These are the activations of a small neural network, seen along a few directions. Each row is one input.
Each table varies a few parts of the input and shows all the possible inputs, shuffled.
Descriptions start from the smaller parts, as in this example, which fits no table here: one of 3 separate values, together with either a single point or one of 11 places along a line or (one of 4 places along a line, together with one of 5 places around a ring).
Shared parts are said once, and a part with two or three values counts as separate values.
(in the rows, 128 means zero)

Other details of the inputs shift rows strongly along two fixed directions, in all tables alike. That doesn't count.

A family of inputs:
x1: [ 66 150 115 129 115 104 129 161 137 134 224  75 146]
x2: [ 45 186  95 110  91 121 100 150 176 147 218  88 117]
x3: [108 161 106 100 156 140  59  66 127 134  48 177 138]
x4: [ 70 172 118 130  91 121 103 146 161 110 205  57 100]
x5: [221  80 151 136 172 153 142 118  93 115  58 180 127]
x6: [224  56 155 178 165 126 212 139  93  83 107 128 142]
x7: [169  65 138 135 164 128 144 170  88 137 123 159 136]
x8: [ 77 151 102  99 137 119  69 117 133 139 111 143 144]
x9: [ 48 182 117 111  99 110  81 146 165 164 160 105 138]
x10: [111 115 125 109  85 120 165 132 128 137 156 124 116]
x11: [193  14 175 171 118 109 237 172  77 128 101 130 115]
x12: [177 123 117 126 155 152 132  90 132 120  54 183 135]
x13: [105 138  96 107 141 130 103 123 138 150 110 168 148]
x14: [147 136 132 140 141 131 146 109 125 108 133 114 142]
x15: [129 119 135 150 117 123 148 157 139  92 170  77 105]
x16: [135 176  95  94 152 157  71  48 144 144  29 205 144]
x17: [119 179 123  96 126 148  69 100 138 141 120 144 122]
x18: [104 153 127 147 113 121 147 138 138 114 206  68 125]
x19: [111 145 149 158  86 119 153 172 163 120 190  59 103]
x20: [ 44 199  98 115  82 130  98 143 182 141 227  77 107]
x21: [117 215 123  69 115 151  38  69 160 134  92 158 135]
x22: [156 107 144  82 125 136 119  92  88 149  69 185 132]
x23: [127 101 136 171 133 116 184 167 112 112 206  76 124]
x24: [172  95 135 163 114 131 191 169 144  94 169 100 110]
x25: [170  89 151 174 135 127 172 155 120 126 106 120 115]
x26: [ 88 158 102  97 147 128  60  90 133 140  82 158 141]
x27: [138  75 150 141 106 105 208 145  89 119 176  94 131]
x28: [116  72 147 138  86 104 186 170 104 110 185  77 101]
x29: [178  62 131 157 187 123 172 126  80 125  92 160 157]
x30: [102 123 134 131 111 122 130 190 129 137 228  82 108]
x31: [104 163 117 106 145 130  69  85 138 169  43 181 151]
x32: [235  18 158 173 188 142 192 166  62 117  89 171 118]
x33: [146 124 134 136 155 135 112 100 121 150  41 177 137]
x34: [ 84 197 117 102  94 126  73 105 173 104 146  94 120]
x35: [144 181 131 101 134 142  67  55 154 139   5 188 151]
Each input here is: one of 5 separate values, together with either a single point or one of 6 places along a line.
List by row number the other rows that have the choice among 5 separate values in common with x4. -> x3, x8, x15, x26, x28, x34
Change only the place on the line of 6 in x14. List by row number the other rows that result. -> x1, x6, x18, x23, x29
Change only the place on the line of 6 in x31. List by row number the other rows that result. -> x9, x19, x25, x33, x35

A family of inputs:
x36: [127 160 141 130 104 130 144 133 149 137 140 108 118]
x37: [112 162  99 152 151 140 113 130 149 112 174 100 125]
x38: [210  86 129 174 204 150 153 135 106 124  75 180 148]
x39: [217  82 118 151 198 152 154 123  99 102  88 178 148]
x40: [107 125 123 115 115 133 108 154 132 146 146 111 115]
x41: [ 97 145 125 100 107 128 123 133 118 129 173 118 130]
x42: [115 159 126 116  94 135 122 142 163 125 142 103  99]
x43: [ 67 219  97  43 119 139  27  42 141 153  84 190 156]
x44: [119 154 137 128 103 125  87 148 146 112 147  94 107]
x45: [126 103 150 173  99  96 169 195 132  91 210  41 119]
x46: [ 97 151 137 128 116 119 125 128 162 111 148  94 131]
x47: [107  89 134 167 111 102 183 183 122 116 229  64  98]
x48: [198  58 139 123 167 140 162 116  72 130  71 173 148]
x49: [169  57 131 144 172 124 167 130  77 125  51 182 158]
x50: [130 145 104 145 149 145 104 160 157 117 161 118 117]
x51: [204  77 149 165 170 130 147 106  80  96  51 149 131]
x52: [ 54 213  89  56 128 121  26  48 159 171  65 169 168]
x53: [107 135 134 128 120 115 124 141 134 154 157 128 127]
x54: [115 129 125 105 116 118 127 128 127 131 169 127 127]
x55: [101 160 122 121  99 117 140 128 159 121 141  96 130]
x56: [ 87 126 118 126 116 101 131 145 141 135 165 111 137]
x57: [ 72 183  99  76 129 128  56  73 141 162  75 155 168]
x58: [100  94 137 166 107 114 185 189 107 112 225  61 101]
x59: [216  71 139 136 136 143 181 100  98 111  64 182 135]
x60: [219  77 155 140 159 132 147 112  81  94  66 159 140]
x61: [ 89 151 135 123 111 126 120 147 125 152 162 119 129]
x62: [113 163 133 133  81 131 133 124 158 144 154 114 120]
x63: [170  55 129 147 173 118 166 129  84 122  54 188 156]
x64: [139 106 162 149 101 124 186 178 140  88 230  54 101]
x65: [212  82 164 163 165 129 145 125  88 117  53 161 140]
x66: [ 95 211 107  88 117 142  76  48 154 135  70 145 129]
x67: [102 129 118 127 128 118 125 122 124 139 152 104 119]
x68: [111 151 141 123 111 137 106 142 165 115 148 102 101]
x69: [ 71 188 100  88 133 132  58  60 130 146  85 169 140]
x70: [ 88 139 122 114 108 131 106 158 132 138 155 119 111]
x71: [ 99 208 137  93 129 144  59  66 165 147  79 155 140]
x72: [ 99 152 116 128  82 118 137 121 162 126 147 108 133]
x73: [111 148 100 152 147 127 125 154 158 113 175 101 144]
x74: [ 96 177 111 121  88 134 112  85 155 129 133 117 117]
x75: [110  86 137 157 100 114 168 218 128 117 222  78  90]
x76: [119  83 137 152 104 112 166 213 133 130 221  64  90]
x77: [111 114 124 125 117 119 119 160 139 137 157 124 106]
x78: [183  67 147 151 171 130 161 131  81 141  61 194 143]
x79: [113 151 120 123  78 136 119 136 165 130 148 115 101]
x80: [188  48 135 155 178 136 171 119  68 129  63 158 136]
x81: [123 107 155 174 111 121 186 173 139  89 217  43  91]
x82: [111 211 113  62 107 145  76  52 154 134  83 157 140]
x83: [200  57 137 123 170 131 162 114  79 130  73 177 143]
x84: [191  64 148 146 172 138 159 129  79 153  58 175 148]
x85: [ 87 194 115  80 131 131  52  73 144 181  84 166 149]
What is each input in this table made of? -> one of 5 separate values, together with either a single point or one of 4 places along a line or one of 5 places around a ring
Changing only the choice among 5 separate values turns x59 into x72. The same change can be made to x41. Which row results? -> x49
Change only the place on the ring of 5 in x56. List by row number the other rows that result. -> x49, x52, x57, x63
A walk changes only the place on the line of 4. It starts at x59 and steps to x82. List the rest of the walk in order. -> x64, x60
List by row number the other rows that have the choice among 5 separate values in common with x79. -> x40, x42, x44, x50, x68, x70, x75, x76, x77
Change only the place on the line of 4 in x66. List by row number the other rows that result. -> x51, x74, x81
Change only the choice among 5 separate values in x73. List by row number the other rows that result. -> x37, x38, x39, x50

A family of inputs:
x86: [175 110 130 139 169 147 124 111 116 137  50 180 133]
x87: [ 88 130 113 113 132 113 126 148 113 160 176 136 158]
x88: [130 147 144 106  96 132 131 120 137 114 157 110 110]
x89: [ 86 174 126 115  88 135  97 156 167 130 185  89 106]
x90: [170 110 127 139 168 135 135  79 108 108  51 168 154]
x91: [217  54 158 154 139 132 192 138  88  98 103 143 120]
x92: [131 139 127 135 133 129 133 102 132 114 126 118 138]
x93: [ 92 110 141 119  76 101 162 122 128 162  90 134 128]
x94: [ 66 137 119  98 132 115  70 128 101 165 131 143 132]
x95: [127 142 139 116 105 136 114 150 150 130 152 119 101]
x96: [164  90 149 167 125 125 197 158 111 103 171  87 113]
x97: [140 118 140 140 102 129 137 173 142 122 172 103 101]
x98: [ 78 196 105 110 117 121  89  89 157 112 137 106 144]
x99: [ 93 193 124  88  92 138  87  93 152 123 143 112 126]
x100: [149 141 120 126 165 143  95  93 131 141  48 182 140]
x101: [ 99 165 112 130 136 132  88 118 157 131 118 130 135]
x102: [134 144 130 132 131 128 136 105 129 117 127 120 131]
x103: [150  68 146 199 127 117 203 218 132 106 214  61 103]
x104: [164 106 115 147 181 133 121 113 121 119  44 176 147]
x105: [182 106 129 132 160 144 118 113 116 134  47 179 131]
x106: [ 50 160 109  76 123 110  66 121 127 166 151 125 149]
x107: [127 150 131 121 105 128 130 118 135 116 152 100 122]
x108: [131  54 110 142 142 120 193 179  91 133 199 125 122]
What is each input in this table made of? -> either a single point or one of 4 places along a line or (one of 2 separate values, together with one of 9 places along a line)
Change only the choice among 2 separate values in x99. List by row number the other rows that result. -> x89
A walk changes only the place on the line of 9. It starts at x88 and steps to x91. List the rest of the walk in order. -> x99, x107, x96, x102, x92, x90, x98
